Each row below holds a small network's activations on one record, seen along a few directions.
After each row come some of the record's fields: LUPA, GONU, FIV, POSUV, RAN, NEGID.
Not every record has every field; a missing one is left out.
Other fields move the rows too, some of them a lot.
Random noise pushes rows far along 8 fixed directions. That doesn't count. These rows show it; they differ only by the noise:
[ 156  348 -182 -152  -30  -42  171 -596  306  229  259  397  594   76
  442  147   13 -220   37  252  255  375 -200   27  142  373  393 -200
    3   67]
[ -21  123  105 -182  -47  278  186 -142 -360 -123  -18  506  412 -105
  107  187  256  -85   61  384 -147   97  180  104 -115 -162   14   62
 -215  -23]
[ 133  432 -118   26  507 -324  562   41  -92  532  472   86   78  319
  736  424 -219    4  121 -114  464  -24  -38   77  251   63  184  -35
  -21  248]
[ 536  465  325 -484 -101 -356  -77 -603  583   91  493 -268  -80   29
    4  -42  236  305 -223  271  701  169   98  356   37  427  355  280
  568  323]
[ 341  126  478 -189  135  230  228  205 -259 -185  119  304   85 -188
   -9 -178 -305  218   31  -16  -50 -349  461  231   59  -36 -200  152
 -408   27]
[ 360 -532  168  239   30  210 -414   40  164 -282   76  -99 -285 -116
 -846 -650 -795  -25   68 -612  -18 -188 -309 -278  135  233   88 -358
 -482 -256]
[  56   75   42  123  140  129 -143 -473  -77 -205    3  122  168 -189
 -347 -123   55  -12   26   74  -52  244   62  126 -104   42 -141  -83
   -1  118]
[ 225   91 -356   -4  185 -369  149 -261  -50   44 -135 -219   59  204
 -240  -11  -94 -135  204  132  272  198  -55  -61  100  110   -1   44
  128  205]
[  42  -14  114 -251 -228  103  173 -239  310   95  610  554  334  126
  478  327  496   80 -362   90  167  270 -367   -5  -55    0  792 -319
   -2 -209]
[ 442 -264  114 -422 -184 -129  216  426 -272 -268 -202  -89 -160  153
 -456 -168  -92   94   89  179  104 -318  199  -93   40 -156   85  294
 -220  -99]

[-466 -316   11  568  258  249 -162  439 -475   30  244 -133 -518  -58
 -169  187  -34  -20   53 -581  -82 -106 -241  -50 -226 -636 -177 -282
  -77  -98] | LUPA=sige, FIV=zafo, POSUV=vazub, RAN=zuz, NEGID=pefi
[ -18 -399 -474  -86   74 -448  469  465 -510 -430 -357   26 -176  366
 -496   15  347  217  -28  129 -195  -37  168 -126  -58 -660 -113   97
 -102 -152] | GONU=naf, FIV=nilip, POSUV=tisol, RAN=tika, NEGID=riv
[-318  172  134 -231  176  265  205  199 -353  144  202  232   92   14
  438  345  -61  -45  185  148  -88  -85  208   20  -94 -238 -135  175
 -152  -61] | LUPA=sige, GONU=naf, FIV=zafo, POSUV=vazub, RAN=veni, NEGID=raka
[-145  -87 -321  241   -8   31 -367 -347   37   43 -373 -293  -81  -94
 -383 -167  117 -377   79   25 -158  183  -17 -259  -32   13 -144  -61
  313  198] | GONU=kog, FIV=kizem, POSUV=vazub, RAN=veni, NEGID=pefi
[-170 -216  271  179  237 -183 -230    8  250  192  662 -573 -779   47
  -85   40  -73  341 -191 -426  275 -214 -348 -167   99  103  359  -34
  137   52] | LUPA=pusom, GONU=kog, FIV=puvi, POSUV=tisol, RAN=zuz, NEGID=pefi
[ -18  -10  473 -168  233    3 -202  -54   66 -355   77 -425 -441 -266
 -663 -166  137  581 -225  117 -123 -232  379  261 -174 -119 -269  394
  253  236] | LUPA=pusom, GONU=kog, FIV=nilip, POSUV=vazub, RAN=veni, NEGID=zor
[  51 -392 -388 -176 -157   37  127  205   85 -366 -326   73   45   83
 -319 -201 -200   -8   -3   -4 -268    9 -217 -380  135  -54  142 -176
 -373 -230] | GONU=kog, FIV=zafo, POSUV=vazub, RAN=tika, NEGID=zor
[ 483  413  380 -297 -233   41 -153  -53  152  -11  159  336  352   52
  374   54   95 -153 -104  443  190   91  138  426   12    0  -17  170
  -81  -83] | FIV=babo, POSUV=vazub, RAN=veni, NEGID=riv
[-232  113 -567  382  104 -129 -219 -511   79  169 -357 -337  210  129
   26  305  144 -519  151  318   62  517 -414 -173   42  231  116 -133
  473  175] | LUPA=pusom, GONU=kog, FIV=zafo, POSUV=vazub, RAN=zuz, NEGID=pefi
[   5  110  522  503  227  138 -708 -633  408   57  531 -199 -193 -328
   41  134  372  311 -558 -363   41  154  -80  518 -254   83  -64 -257
  640  200] | LUPA=sige, GONU=mis, FIV=nilip, POSUV=vazub, RAN=veni, NEGID=pefi
[-537  -38  -70  633  480  236   55  125 -269  278  330  229 -192  130
  390  641   32 -138   32  -21 -238  143 -435   -3  -90 -181  174 -383
  -63 -120] | FIV=zafo, POSUV=vazub, RAN=tika, NEGID=riv
[ -80 -392 -118 -333 -386  169  479  640   56  152  151  363  101  173
  374   35  -57    0  -30 -221  -20 -191 -200 -519  149 -235  740 -168
 -389 -429] | LUPA=pusom, GONU=naf, FIV=tari, POSUV=tisol, RAN=zuz, NEGID=pefi
[  20  605 -191  -75  186 -178  262 -103 -434  211 -240 -180  246  -79
  243  171  -59 -182  468  269  372  147  463  172  -26 -218 -428  374
  268  481] | LUPA=pusom, FIV=tari, POSUV=vazub, RAN=zuz, NEGID=pefi
[ 458   -2  397  206 -473  -81 -740 -238  268 -162    9 -340  -23   76
 -239  -11  685  -32 -376  125  117  311  -62  469 -348  -67  -72  -34
  818   50] | LUPA=sige, FIV=babo, POSUV=vazub, RAN=veni, NEGID=pefi
[ 169  323  639 -254   61  503 -412 -130 -117 -106  101   91  -15 -428
  -61 -213 -380  102  115  140   15 -356  442  331   40  264 -456  330
 -102  135] | GONU=kog, FIV=nilip, POSUV=vazub, RAN=tika, NEGID=raka
[  12 -135 -603  337  469 -637  273  -52    7 -375 -597 -652 -214  -10
 -624 -406   -8  252  -79  -61 -306   97  391  -40   97   21 -532   19
  323  387] | GONU=kog, FIV=puvi, POSUV=tisol, RAN=zuz, NEGID=pefi
[ -90 -157  -40  182 -109   17  -74  142 -440   10 -153  150  202  258
  -22  237  120 -319  121  -41 -226  137  -34   27 -211 -273 -117  -68
  -43 -158] | LUPA=sige, GONU=naf, FIV=kizem, POSUV=tisol, RAN=veni, NEGID=pefi
[  87  143  159 -187 -151  284 -209   59 -234  232 -141   -2  -22 -233
 -113 -177 -556 -268  412  191  224 -247  -19 -108   -5  242  -94  291
 -246  -83] | LUPA=sige, FIV=nilip, POSUV=tisol, RAN=zuz, NEGID=pefi
[ 347 -132  285 -337 -292   86  151  284  198 -444   65  149   11 -125
  -92 -296  -25  298 -275 -153  -47 -239  255   61   48 -110   98   31
 -147 -219] | LUPA=pusom, GONU=kog, FIV=zafo, POSUV=vazub, RAN=zuz, NEGID=pefi
[ 237 -238  222  -74   91  -50  302  391  -88 -370    4  370  295  -39
   16  -77  -69  278 -227  -72 -236 -228  276   89   -9 -178 -101  -40
 -362 -260] | LUPA=pusom, GONU=mis, FIV=nilip, POSUV=tisol, RAN=veni, NEGID=pefi
[ 183  379  488   48  221  302  102 -362   55 -318  176  651  441 -395
  121 -243  -13  241 -223   53 -385   59  663  583  -70   56 -459 -119
 -209   89] | GONU=naf, FIV=kizem, POSUV=vazub, RAN=veni, NEGID=riv
[ 360 -254  198 -558 -253 -280  468  281  -92 -483 -324  196   70  175
  -29   -3  334  406 -284  720 -348 -296  445  226  161 -128  -11  349
 -138 -118] | LUPA=sige, GONU=kog, FIV=nilip, POSUV=vazub, RAN=tika, NEGID=riv
[ 275  -31 -329   38 -132 -450 -185  -67  248   49 -470 -732 -227  199
 -259 -119  154  -20  -12  161  -13  -48   -3 -126   87  197 -107  142
  710  275] | GONU=kog, FIV=nilip, POSUV=vazub, RAN=tika, NEGID=raka
[-146  371 -287  -68  -24   71  273  -77 -303 -195 -259  288  375 -145
  138  150  332   95  224  165 -207  127  378  126 -127 -306 -278  204
 -160  120] | LUPA=pusom, GONU=mis, FIV=zafo, POSUV=tisol, RAN=tika, NEGID=zor
[  45  190  119 -143 -172  131 -442 -313 -269 -275 -349 -173  -36 -352
 -653 -264  106 -239  319  353   -4  106  316  205 -184   48 -528  431
   90  181] | LUPA=sige, GONU=mis, FIV=kizem, POSUV=tisol, RAN=zuz, NEGID=pefi
[-191  189 -118  113  -54  255 -340 -733  166  -12   40  116  329 -325
 -163 -187   71 -127  -30  110  -16  439 -179   26 -115  248  -63 -120
  160   59] | LUPA=sige, GONU=naf, FIV=nilip, POSUV=tisol, RAN=zuz, NEGID=pefi
[ 152  273  318  -65   35    8  246  285   45  279  232  112  193   42
  835  105 -133   80  -12  268   19 -286  273  214  250  207   95   48
 -169   52] | FIV=puvi, POSUV=tisol, RAN=zuz, NEGID=pefi
[  40  167 -329  435  231 -336  248  276 -343  370 -129    1  347  485
  625  475   -7 -480  238  -23   10  146 -247   92  140 -193   25 -300
   11    0] | LUPA=pusom, FIV=kizem, POSUV=vazub, RAN=zuz, NEGID=pefi
[ 746 -360 -203 -443 -459 -775  417  530  497 -241  -89 -214    3  552
  -58 -215  224  264 -372 -192  176 -104 -129 -116  246 -116  559  -59
  203 -311] | LUPA=pusom, GONU=kog, FIV=babo, POSUV=vazub, RAN=zuz, NEGID=pefi
[ 205  280 -209  285    5 -244 -353 -177  359  412  -25 -351   16  239
  184 -111 -465 -354  193 -165  495  115 -345  -56  206  498   11 -174
  265  188] | LUPA=sige, FIV=nilip, POSUV=tisol, RAN=tika, NEGID=raka
[-585 -203 -290  362  343  101  -80 -172   19   27  -64 -152 -188 -102
 -183  107   64  -20  -83 -159 -323   84 -319 -208 -109 -156   83 -234
 -127  118] | LUPA=sige, GONU=mis, FIV=puvi, POSUV=vazub, RAN=veni, NEGID=zor
[ 310 -135  269  269  -28  -29 -622 -385   83 -336 -264 -502 -245  -85
 -803 -303  -39 -125    6  131  -38  150 -115  109   16  305 -267  -20
  169  -43] | LUPA=pusom, GONU=naf, FIV=kizem, POSUV=vazub, RAN=zuz, NEGID=pefi
[-249 -297   37  333   86  127 -206   83  -42 -167  137    2 -159  -59
  -64  125  335  168 -169 -320 -375  -29 -151 -117 -231 -155  131 -293
  115  -98] | LUPA=pusom, GONU=mis, FIV=puvi, POSUV=tisol, RAN=tika, NEGID=raka
[ 174  -41   22 -180 -290  137 -251    1  393  186  128    8  -34  -42
   11  -87 -392 -128  227 -314  201 -139 -174 -285  149  346  436  -85
  -59 -177] | LUPA=pusom, GONU=mis, FIV=tari, POSUV=tisol, RAN=tika, NEGID=raka
[ -93  120   19 -303 -206  241   79  -88   86  206  183  345  283   21
  440   86 -210 -303  111  216   25  -78 -218 -257  155  280  503  -68
 -278 -258] | LUPA=pusom, GONU=naf, FIV=puvi, POSUV=vazub, RAN=zuz, NEGID=pefi
[-390  -51  271   57 -162  475 -703  168 -168  214  215 -120 -408  -12
 -186  212 -153 -303  208   88  117 -107 -423 -179 -143  -26  305   32
 -180 -164] | FIV=puvi, POSUV=tisol, RAN=veni, NEGID=zor

Which values does each new row have?
[-334  428  208  -25 -119  299 -341 -391 -209  222  342  352  138 -242
  374  375  223 -243  203   75  369  393  -77  252 -273 -178   -9   70
   98   74] | LUPA=sige, FIV=tari, POSUV=tisol, RAN=zuz, NEGID=pefi
[-502 -510  210  511  101  307 -686 -307  -51 -200  385 -309 -560 -218
 -557  115  359   83 -276 -319 -167  163 -599 -238 -263 -180  223 -323
  129 -133] | LUPA=pusom, GONU=kog, FIV=puvi, POSUV=vazub, RAN=zuz, NEGID=pefi
[-227  183  119  241  471    2  241  102 -445  335  370  184 -149   32
  281  404 -182   55  164 -115  170   33 -117  156 -125 -131  -57  -13
 -238  135] | LUPA=sige, FIV=kizem, POSUV=tisol, RAN=tika, NEGID=riv
[ 120  251   31    5  150 -274 -210 -297  312  230  360 -334 -329   58
  -98 -124  -92    8  -10 -238  443  174 -140   38   86  270  119  -29
  324  111] | GONU=naf, FIV=kizem, POSUV=tisol, RAN=zuz, NEGID=pefi
[ 242  292  362  -64  314 -290  451  485 -403  182  388 -105 -364  116
  474  495  552  665 -273  134  181 -333  483  533 -201 -489 -138  366
  374  228] | FIV=nilip, POSUV=tisol, RAN=tika, NEGID=riv
[-239 -167 -147  -84 -179    0  -64  133 -118  173  127  -99 -223  198
   20  316  572  -50 -164  -21  117  162 -281 -316 -204 -262  323 -114
  333  -18] | GONU=naf, FIV=kizem, POSUV=tisol, RAN=tika, NEGID=raka
[ 104  -38  -18  539  527 -181  -80   -4 -251 -107 -185 -388 -344  -52
 -475 -302 -441   26  117 -585 -227  -63  127  159    7  -22 -592 -163
  -51  118] | LUPA=sige, GONU=naf, FIV=kizem, POSUV=vazub, RAN=zuz, NEGID=pefi
[-142  707  624 -200  151  412   81 -114 -411  263   95  373  241 -442
  533  308  -14  -90  222  529  -65 -182  529  373  -98   72 -253  350
  -49  212] | LUPA=pusom, FIV=kizem, POSUV=vazub, RAN=zuz, NEGID=pefi
[  50  155  267 -455 -381  245 -395 -102 -176  192   28  143  165   37
   99  169 -189 -332  311  417  414  -88 -175   76  -59  130  151  245
  -68  -97] | LUPA=sige, FIV=nilip, POSUV=vazub, RAN=tika, NEGID=raka
[ -62  -88   93  143  188  -63 -288 -110 -221 -129  170 -212 -394   46
 -478  119  -26   70    4  -44  159  -33 -176   74  -38 -159 -114  126
   69   38] | LUPA=pusom, GONU=kog, FIV=nilip, POSUV=vazub, RAN=tika, NEGID=riv
[ 386  230   47 -164 -402  -54   44 -139  214    1  108  501  680    0
  506  -95   43 -212   20  -20   55  186   19  338   13  124   97 -217
 -219 -131] | LUPA=sige, FIV=kizem, POSUV=tisol, RAN=zuz, NEGID=pefi
[ -67 -139  365  329  405 -105 -303 -360  323 -370  271 -325 -576 -209
 -613 -378   -7  760 -450 -343 -198   59  -40  262  -23   65 -261 -229
   53  100] | LUPA=sige, GONU=naf, FIV=nilip, POSUV=tisol, RAN=tika, NEGID=zor
[-282   15 -261  514  543 -178  524  621 -530  300  309   74  -97  215
  693  461  137  247 -199 -556 -169  -99   57  -26  -12 -489  -57 -311
 -126   18] | GONU=naf, FIV=puvi, POSUV=tisol, RAN=zuz, NEGID=pefi
[-221  160    8 -102  253  -24  291  395 -316  506  309   52 -194  106
  604  362 -130 -141  237  -94  178 -203  -29 -116  116 -115  134  173
 -154  107] | LUPA=sige, GONU=mis, FIV=kizem, POSUV=tisol, RAN=zuz, NEGID=pefi
[  -5  405 -323  368  416   34  394 -294  346  188   -9  299  672  -73
  785 -172 -466 -161  132 -205 -146  167  150   32  384  422  -68 -325
 -186  180] | LUPA=pusom, GONU=kog, FIV=zafo, POSUV=tisol, RAN=zuz, NEGID=pefi
[  10  228 -203  428  123 -113 -236 -317  194  179   61 -131  230   99
  105   17 -168 -372  136    3  191  263 -371  118  129  227  -14 -284
  171   68] | LUPA=pusom, FIV=nilip, POSUV=vazub, RAN=zuz, NEGID=pefi
[-228 -327  198  221  -38  293  -94   12 -137 -305  -91   38   27  -82
 -162  -18  411  192  -28   18 -381   80  124  -35 -137 -178 -103  -87
  -19  -62] | LUPA=pusom, GONU=naf, FIV=tari, POSUV=tisol, RAN=tika, NEGID=raka
[ 174  208 -159   28 -194   69   12   26  189  241 -163  120  472   23
  584  -79 -322 -301  146   58 -182 -152   82  -98  189  320   45 -260
  -36   79] | FIV=puvi, POSUV=vazub, RAN=tika, NEGID=raka
